A = [[-400, -222, -210, -104, -17, -256, -55, -26, -322, -120, -384, -141, 2, 187], [-21, -334, -222, -135, -7, -185, -340, -91, -314, -121, -241, -217, -329, -55], [49, 213, -339, 219, 0, -198, 32, -612, 164, -96, 92, 100, 302, -693], [-422, -140, -6, -588, -389, -286, -127, -248, -34, -217, 117, -365, -393, -225], [221, -464, -303, -75, 372, -321, -512, -144, -375, 39, -98, -270, -504, 4], [94, -366, -259, -115, 191, -277, -402, -166, -301, -33, -111, -235, -395, -63], [-23, -149, -211, -41, -339, 10, -224, -159, -176, -270, -326, -88, -116, -351], [43, 64, -288, 135, -165, -82, -85, -414, 18, -184, -112, 37, 140, -580], [91, -360, -260, -112, 191, -277, -402, -162, -303, -31, -116, -238, -398, -63], [-15, 140, -308, 129, -5, -223, 1, -534, 103, -98, 66, 36, 207, -569], [-782, -161, -211, -49, 52, -339, 203, 82, -395, -93, -581, -69, 318, 531], [-421, -136, -5, -584, -395, -290, -125, -243, -33, -216, 110, -359, -398, -221], [-267, -225, -94, -407, -230, -250, -209, -184, -152, -175, -32, -305, -368, -142], [-502, -151, 55, -744, -450, -342, -131, -262, -2, -215, 223, -447, -514, -219], [58, -180, -196, 8, -626, 236, -285, -47, -237, -426, -553, -41, -131, -461], [-2, -188, -176, -46, -567, 161, -269, -50, -234, -388, -495, -82, -153, -393]]
A[0,0] => -400
A[:, 6] => [-55, -340, 32, -127, -512, -402, -224, -85, -402, 1, 203, -125, -209, -131, -285, -269]
A[-11,-11] => -115
A[-16,-3] => -141
A[-14,3] => 219
A[-8,8] => -303
A[5] => [94, -366, -259, -115, 191, -277, -402, -166, -301, -33, -111, -235, -395, -63]
A[-3,5] => -342
A[6,11] => -88
A[14,-3] => -41
A[9,5] => -223
A[-10] => [-23, -149, -211, -41, -339, 10, -224, -159, -176, -270, -326, -88, -116, -351]
A[-13,0] => -422
A[-2,-10] => -626
A[-15,3] => -135
A[-6,0] => -782
A[-3,8] => -2
A[-3] => [-502, -151, 55, -744, -450, -342, -131, -262, -2, -215, 223, -447, -514, -219]
A[9,-7] => -534
A[-5,3] => -584
A[4] => [221, -464, -303, -75, 372, -321, -512, -144, -375, 39, -98, -270, -504, 4]
A[15] => [-2, -188, -176, -46, -567, 161, -269, -50, -234, -388, -495, -82, -153, -393]
A[13,6] => -131
A[-12,3] => -75
A[9,11] => 36
A[14,-13] => -180
A[10,-9] => -339
A[-5,4] => -395
A[-15,-10] => -7
A[0,-10] => -17
A[-14,-3] => 100
A[14] => [58, -180, -196, 8, -626, 236, -285, -47, -237, -426, -553, -41, -131, -461]
A[-9,9] => -184
A[-16] => [-400, -222, -210, -104, -17, -256, -55, -26, -322, -120, -384, -141, 2, 187]
A[0,13] => 187
A[-4,8] => -152
A[1,9] => -121
A[-10,-6] => -176

W =
[[606 748 432 907]
 [657 680 662 703]
 [646 704 746 631]
 [400 839 688 761]
 [743 639 783 570]
 [555 678 840 597]
 [751 778 697 608]
 [184 826 634 908]
 [664 665 742 635]]
W[0,0]	606
W[8,2]	742
W[6,2]	697
W[6,1]	778
W[3,1]	839
W[5,0]	555
W[4]	[743, 639, 783, 570]
W[6]	[751, 778, 697, 608]
W[7,1]	826
W[8,0]	664
W[:, 2]	[432, 662, 746, 688, 783, 840, 697, 634, 742]
W[5]	[555, 678, 840, 597]
W[:, 1]	[748, 680, 704, 839, 639, 678, 778, 826, 665]
W[:, 0]	[606, 657, 646, 400, 743, 555, 751, 184, 664]
W[7,0]	184

x =
array([[  7,  25,  16,   3, -38, -27,  22,   9,  -6, -14,   6,  16, -30,
        -18, -21,  -2],
       [ -6, -18, -11, -14,  15,  21,  -1,  12,  -2,  13,   0, -13,  10,
         18,   7,  11],
       [ -2, -13,   0,  -3,  32,  22,  -2,  -3,   6,  24,   0,   4,  25,
         11,   4,   5],
       [  2,   1,  -3,  -2,   2,   8,   2,  14,   0,  -1,   3,  -3,   4,
         12,   9,  11],
       [  0, -12,   0,  -2,  13,  14,   2,   1,   6,  19,   6,  -7,   7,
         10,   6,   2],
       [ -7, -17,  -5, -34,  -4,  23,  29,  42, -11,  25,   9,  -7,  -9,
         21, -14,  26],
       [  6,  21,  18,   6,  -2, -11,  14,  -3,  -1,   2,   0,  31,   2,
        -16, -21,  -1],
       [ -2,  -2,  -6,  -6,   8,  11,  -1,  12,  -3,  -1,  -2,  -1,   9,
         11,   6,  11],
       [  4,  17,  20,   0,  -5, -11,  21,  -2,  -4,   9,   2,  32,  -3,
        -18, -29,  -2],
       [  4,   0,   5,   8,   5,   2,   0,  -5,   8,   8,   6,  -1,   3,
          1,   7,  -3],
       [  3,   4,   2,   4,   4,   3,   2,   3,   3,   1,   2,   3,   4,
          4,   5,   3],
       [ -3,  -8,   0, -12,  19,  19,   9,  11,  -2,  20,   1,   9,  15,
         10,  -7,  12],
       [  3,  -4,  -5,   6,  11,  11,  -8,   2,   8,   1,   3, -10,   9,
         13,  20,   4]])
x[0][0] -> 7
x[2][1] -> -13
x[6] -> [6, 21, 18, 6, -2, -11, 14, -3, -1, 2, 0, 31, 2, -16, -21, -1]
x[3][5] -> 8
x[4] -> [0, -12, 0, -2, 13, 14, 2, 1, 6, 19, 6, -7, 7, 10, 6, 2]
x[4][9] -> 19
x[8][4] -> -5
x[10][7] -> 3
x[10][13] -> 4
x[5] -> [-7, -17, -5, -34, -4, 23, 29, 42, -11, 25, 9, -7, -9, 21, -14, 26]
x[3] -> [2, 1, -3, -2, 2, 8, 2, 14, 0, -1, 3, -3, 4, 12, 9, 11]
x[7][4] -> 8
x[5][2] -> -5
x[8][10] -> 2
x[5][14] -> -14
x[4][4] -> 13
x[6][15] -> -1
x[10][1] -> 4
x[:, 5] -> [-27, 21, 22, 8, 14, 23, -11, 11, -11, 2, 3, 19, 11]
x[11][9] -> 20
x[0][7] -> 9
x[10][11] -> 3
x[5][8] -> -11
x[2][6] -> -2
x[1] -> [-6, -18, -11, -14, 15, 21, -1, 12, -2, 13, 0, -13, 10, 18, 7, 11]
x[10][12] -> 4
x[:, 2] -> [16, -11, 0, -3, 0, -5, 18, -6, 20, 5, 2, 0, -5]
x[1][6] -> -1
x[8][2] -> 20
x[7][2] -> -6
x[12][0] -> 3
x[7][8] -> -3
x[:, 7] -> [9, 12, -3, 14, 1, 42, -3, 12, -2, -5, 3, 11, 2]
x[:, 13] -> [-18, 18, 11, 12, 10, 21, -16, 11, -18, 1, 4, 10, 13]
x[:, 4] -> [-38, 15, 32, 2, 13, -4, -2, 8, -5, 5, 4, 19, 11]
x[4][11] -> -7
x[:, 3] -> [3, -14, -3, -2, -2, -34, 6, -6, 0, 8, 4, -12, 6]
